A small network was shown many inputs. Here are its activations along a few directions, one row for each input.
In each table, some parts of the input vary, and every possible input appears once, in random order.
Descriptions start from the smaller parts, as in this example, which fits no table here: one of 2 separate values, together with either a single point or one of 9 places along a line or (one of 4 places along a line, together with one of 5 places around a ring).
Shared parts are said once, and a part with two or three values counts as separate values.

Rows:
R1: [-0.93  1.40 -0.88  2.30  1.15 -1.89 -0.54  0.61 -4.13  2.63  1.37 -1.40
  2.31  0.23  0.30 -0.97  1.75 -4.39 -1.45]
R2: [-1.77  0.88 -4.53 -5.36  3.68 -6.67 -0.65 -0.72 -1.56 -0.72 -2.96  2.84
  3.40  3.34  2.71 -0.05 -5.90  0.05  1.90]
R3: [-3.33 -1.73 -0.63  2.29  0.64  0.52  4.95  1.52 -0.18 -1.33 -0.74 -1.39
 -2.61  2.31  0.15  2.43 -2.94 -4.15 -2.41]
R4: [ 1.80  0.26  3.01 -1.44 -1.68  2.64 -0.14 -0.39  0.59  0.79 -1.39  0.56
 -1.00 -3.72 -0.64 -1.33  1.59  3.57  0.24]
R5: [-0.62  1.71 -1.93  4.44  2.72 -3.11 -1.44  1.10 -4.20 -0.48  4.76 -1.46
  1.89  1.12 -1.64  1.06  2.58 -3.51 -0.10]
R6: [ 0.34 -2.25  1.41  0.03 -1.58  5.30  1.47  0.27  4.56 -1.88 -1.20 -0.36
 -5.06  0.07 -0.78  2.20 -0.17  2.12  0.02]
R7: [ 2.59  0.51  0.71  0.39 -1.05  3.17 -4.03 -1.08  0.28  1.93  0.29 -0.73
 -0.07 -2.23 -1.27 -1.04  4.10  2.06  0.79]
R8: [ 2.93  1.18  0.21  2.34  0.50  1.65 -4.99 -0.66  0.65 -1.13  4.33 -0.62
 -0.50 -1.28 -2.81  0.96  5.21  2.70  1.94]
R9: [-2.14 -1.52  0.84  2.03 -2.16 -1.29  4.77  1.24 -0.26  0.52 -0.24 -0.81
  0.70  1.48  1.30 -0.67 -2.40 -4.07 -2.35]
R10: [ 1.78  0.48 -1.83 -7.57  1.65 -1.86 -4.27 -2.63  3.78 -1.65 -2.76  3.60
  1.36  0.87  2.19 -0.26 -3.01  6.01  3.57]
R11: [ 1.10 -1.72  2.74 -0.10 -4.37  3.69  1.45 -0.66  4.73 -0.15 -0.52  0.02
 -1.79 -0.88 -0.04 -1.10  0.23  2.25 -0.36]
R12: [-1.75  0.80  0.87  0.65  0.50 -2.14  3.42  1.39 -4.26  1.46 -0.95 -0.25
  1.37 -1.31  0.53 -1.23 -1.04 -2.64 -1.79]
What is each input in this table made of? -> one of 2 separate values, together with either a single point or one of 5 places along a line
The inputs of R9 and R11 match in every part but the choice among 2 separate values. If R3 is changed in the same way as R9 into R11, which row does it become? -> R6
Change only the choice among 2 separate values in R10. List by row number the other rows that result. -> R2

Rows:
R13: [-0.82 -1.32 -1.49 -1.38  1.31 -3.66  1.59  0.40  2.22 -4.66  0.34  1.77
 -0.27  3.04  0.41  2.54 -4.44  1.39  1.67]
R14: [ 3.37  0.74 -1.91 -4.72 -0.07 -0.47 -6.81 -2.34  1.43  1.61 -1.98  1.60
  2.65 -0.02  0.86 -2.18  1.15  4.48  3.33]
R15: [-1.81 -0.54  2.04  5.32 -3.19  0.36  4.06  0.72 -2.15  2.66  1.61 -2.76
  1.79 -0.89 -0.07 -2.52  1.37 -5.74 -3.85]
R16: [-2.10 -2.16 -0.96  0.07  1.07  3.70  2.72  0.91  3.74 -2.71 -0.96 -0.41
 -5.20  2.84  0.52  4.17 -2.57 -1.00 -0.76]
R17: [-3.45 -0.78  1.92 -0.84 -1.17  2.39  6.48  1.46 -0.20  2.10 -3.95 -0.14
 -2.71  0.30  1.79 -0.33 -3.13 -3.13 -3.49]
R18: [ 2.45 -0.55  2.49 -4.43 -2.18 -0.07 -0.55 -1.72  3.81 -1.81 -1.81  2.58
  0.20 -2.38  0.30 -1.54 -1.49  6.69  2.11]
R19: [-0.52  0.79 -5.00 -2.26  4.15 -3.74 -4.45 -1.90  1.02 -1.58  1.20  0.37
  2.32  3.72  2.01  1.43 -1.63 -1.41  1.63]
R20: [ 3.72  2.05  1.17  0.77  0.77  1.90 -4.94  0.32 -2.86  1.05  1.52  0.23
 -0.51 -3.92 -3.37 -0.04  5.75  4.44  2.44]
R21: [-0.18 -2.15 -1.08  6.34 -1.50  1.14  0.26  0.97  1.30 -1.74  4.08 -2.75
 -1.18  2.87 -2.06  2.14  1.81 -3.33 -0.59]
R22: [-1.82  1.57 -3.40 -2.35  1.70 -4.40 -0.65 -0.77 -3.76  3.28 -2.09  0.84
  5.09  1.20  2.77 -2.58 -2.59 -3.10 -0.33]
R23: [-2.48  0.45  1.52 -2.60 -0.47 -4.46  5.47  0.17 -1.24 -0.23 -1.98  1.62
  2.46 -0.62  2.39 -2.30 -4.89 -0.96 -1.67]
R24: [ 0.19  1.92 -1.23  2.87  5.04 -1.68 -2.90  1.03 -3.29 -2.23  4.49 -1.11
 -0.71  0.28 -1.93  3.49  3.22 -1.46  0.56]
R25: [ 3.22 -1.66  2.14  3.79 -5.34  4.74 -1.86 -0.44  2.30  1.24  1.46 -1.72
 -0.71 -1.93 -2.91 -1.67  4.58  2.28  0.51]
R26: [ 1.50 -1.47  3.25 -3.12 -2.66  6.50  0.65 -1.26  5.48 -0.04 -3.48 -0.02
 -5.12 -2.79  0.09 -0.16  0.51  4.11 -0.22]
R27: [-1.26  3.10  0.53  2.53  2.55 -2.25  0.94  2.46 -7.79  3.07  1.57 -0.09
  1.91 -1.70 -0.79 -0.44  2.36 -3.28 -1.34]
The inputs of R23 and R22 match in every part but one. If R13 is changed in the same way as R23 into R22, which row does it become? -> R19
What is each input in this table made of? -> one of 3 separate values, together with one of 5 places around a ring
Change only the choice among 3 separate values in R26. List by row number the other rows that result. -> R16, R17
Change only the choice among 3 separate values in R25. List by row number the other rows that result. -> R15, R21
